These are the activations of a small neural network, seen along a few directions. Each row is one input.
Each table varies a few parts of the input and shows all the possible inputs, shuffled.
A made-up example of a description, with smaller parts first: one of 2 separate values, together with either a single point or one of 11 places along a line or (one of 5 places around a ring, together with one of 6 places along a line).
Shared parts are said once, and a part with two or three values counts as separate values.
(in the rows, 128 means zero)

Other details of the inputs vary at random and push rows far along two fixed directions, the same in every table; ignore that.

A family of inputs:
r1: [179 150 176 109 129 164 140 122 133 114 114 152]
r2: [115 128 118 145 153 113 109 147 131 123 143 147]
r3: [108 126 119 135 137 102 123 115 140 129 135 142]
r4: [163 138 170 122 106 169 142 101 137 127 127 147]
r5: [174 135 171 116 115 165 143 129 129 119 126 146]
r6: [124 101 143 121 137 137 124 110 124 121 158 161]
r7: [ 87  85 136 107 161 136 119 140 116 120 126 132]
r8: [114 131 114 143 140 112 112 117 138 130 140 131]
r9: [146 100 180 108 123 179 141 113 109 141 109 108]
r10: [107 116 111 142 133 119 110 121 126 136 160 139]
r11: [120 153  98 165  91  87 139 152 156 153 109  83]
r12: [120  97 126 104 157 159 135 132 106 119 141 141]
r13: [113 124 114 154 122 124 115 130 132 132 147 136]
r14: [ 73 109 131 123 135 124 129 113 129 134 116 107]
r15: [195 203 163 130  79 149 158 127 162 141  67  88]
r16: [109 158  99 164  86  95 135 130 151 155 117 108]
r17: [109 118 120 130 160 122 100 112 125 126 162 155]
r18: [124 126 106 127 158 124 100 140 104 101 150 156]
r19: [122 120 116 127 159 118 109 145 110 103 148 165]
r20: [176 144 167 108 135 159 132 121 134 118 121 135]
r21: [114 130 114 150 120 125 113 126 130 139 149 137]
r22: [111 117 115 142 121 109 126 121 137 136 143 126]
r23: [119 100 118 103 155 159 132 124 102 114 142 141]
r24: [205 135 185  79 117 195 145  96 115 107 123 141]
r25: [196 222 144 136  59 137 164 128 163 145  50  66]
r26: [161 126 141 113 131 164 119 127 104 104 145 151]
r27: [120 119 131 133 158 119 115 139 127 116 147 166]
r28: [108 110 113 146 133 119 112 124 128 129 157 137]
r29: [143 114 132 123 142 149 112 144 104 108 155 155]
r30: [ 92 143  95 152 105 100 164 146 153 161  95  73]
r31: [ 93 107 114 116 138 124 123 142 121 125 106 108]
r32: [117 136 124 142 134 117 120 118 138 126 133 148]
r33: [125 118 140 113 157 132 113  99 127 126 155 158]
r34: [176 150 175 108  96 168 150  86 144 142 117 123]
r35: [102 112 115 135 129 109 120 119 128 136 156 148]
r36: [124 121 128 144 125 121 129 145 132 128 140 144]
r37: [124 102 119 120 142 119 120 143 110 111 153 153]
r38: [ 98 104 136 113 152 157 137 103 114 135 152 140]
r39: [128 124 139 130 154 145 106 113 125 117 151 162]
r40: [132  99 147 119 143 133 129 132 124 120 154 159]
r41: [126 127 127 125 143 105 127 141 134 121 128 142]
r42: [127 155  83 151  92  94 131 146 133 134 111  87]
r43: [ 72 145 112 138 103 100 140 116 146 158  89  71]
r44: [209 162 194 110  93 193 153 118 138 126 103 124]
r45: [172 145 177 103 124 163 141  84 144 127 117 135]
r46: [172 136 157  96 141 153 132 116 123 111 124 141]
r47: [120 159  99 172  88  92 137 159 154 151 107  90]
r48: [140 111 135 120 140 144 120 141 106 106 153 163]
r49: [122  98 129 124 144 118 124 145 120 118 154 155]
r50: [ 85 128 106 144 120 117 152 120 138 149 119  97]
r51: [113 101 119 135 142 109 123 143 129 129 154 138]
r52: [126 117 108 113 157 115 110 129 110 105 145 146]
r53: [126 135  98 129 141 111 110 136 116 112 134 129]
r54: [ 86 130 106 155  91 105 136 119 126 170  98  63]
r55: [ 87 128 106 161  86 102 140 123 131 167  89  55]
r56: [123 132 103 123 138 102 120 134 120 111 128 138]
r57: [123 118 143 112 154 131 116 100 126 123 153 168]
r58: [139 111 144 109 163 131 120 131 124 113 145 155]
r59: [180 146 187  72 104 203 155  94 126 119  69 102]
r60: [167 136 175  95 120 189 171 114 134 135 101 114]
r61: [110  95 113 129 126 131 121 143  99 138 113  98]
r62: [ 97  89 157 101 159 151 126 124 120 122 125 133]
r63: [126 143 103 132 135 109 117 139 117 110 128 142]
r64: [121 133 116 142 142 105 118 140 140 130 133 126]
r65: [189 179 181 111  91 147 168 107 165 140  75 108]
r66: [126 150  99 159  94  92 137 158 149 146 111  86]
r67: [127 124 104 137 126 113 119 149 119 122 140 121]
r68: [125  98 127 124 148 121 121 144 120 120 156 146]
r69: [125 167  85 152 108  82 129 151 143 136 101  87]
r70: [123 130 100 138 120 112 121 145 114 115 137 136]
r71: [113 175  97 163 102  93 123 128 155 154 108 102]
r72: [139 117 135 106 157 129 119 130 114 104 142 162]
r73: [102  87 103 125 135 131 111 137  89 129 125 108]
r74: [125 131 100 137 115  99 132 148 130 130 126 109]
r75: [124 123 103 127 121 107 125 138 116 117 135 132]
r76: [107 122 122 134 155 121 106 116 125 124 157 171]
r77: [119 158 104 151 110  76 140 142 162 149  99  90]
r78: [105  91 124 133 128 129 125 146 106 144 115  97]
Each input here is: one of 6 places along a line, together with either one of 3 separate values or (one of 2 separate values, together with one of 5 places around a ring).
Q: The inputs of r20 and r8 match in every part but the place on the line of 6. If r49 is changed in the same way as r20 into r8, which row does it become?
A: r6
Q: Which other rows does r50 become when the choice among 3 separate values takes its other values? List them by row number.
A: r14, r55
Q: Which other rows does r66 become when the place on the line of 6 takes its other values? List them by row number.
A: r10, r11, r28, r42, r67
Q: Which other rows does r47 become when the place on the line of 6 takes its other values? List them by row number.
A: r13, r21, r26, r29, r44
Q: Start at r46 and move only the place on the ring of 5, one step at a time. The first step leads to r69. Which rows follow, in order?
A: r25, r19, r72
Q: Which other rows does r75 become when the choice among 2 separate values takes its other values? List them by row number.
A: r56

A family of inputs:
r79: [192 200 186 126 104 156 134  83 176 136 108 141]
r80: [119  99  83 150 172 114  86 160  94  89 218 215]
r81: [121 175  88 182  55  69 154 162 166 179  74  38]
r82: [ 82 137  92 130 128 104 131 137 129 140 102  93]
r83: [ 90  46 132 120 182 130 101 134 100 108 203 191]
r84: [162 123 179 115 137 175 134 132 122 116 115 133]
r85: [ 91 136  32 157 152  16  93 185 126 105 149 141]
r86: [163  91 205  74 176 206 135 108 111  99 142 186]
r87: [119 164  87 165  65 102 141 130 141 160  76  51]
r88: [ 58  75  82 144 172  72 115 156 125 130 170 148]
r89: [142 120 164  85 136 174 147  86 120 123 125 131]
r90: [184 137 196  88  91 198 153  70 122 136 110 119]
r91: [143 161 138 127  95 147 138 121 132 144  74  77]
Q: What is each input in this table made of?
A: either one of 3 separate values or (one of 2 separate values, together with one of 5 places around a ring)
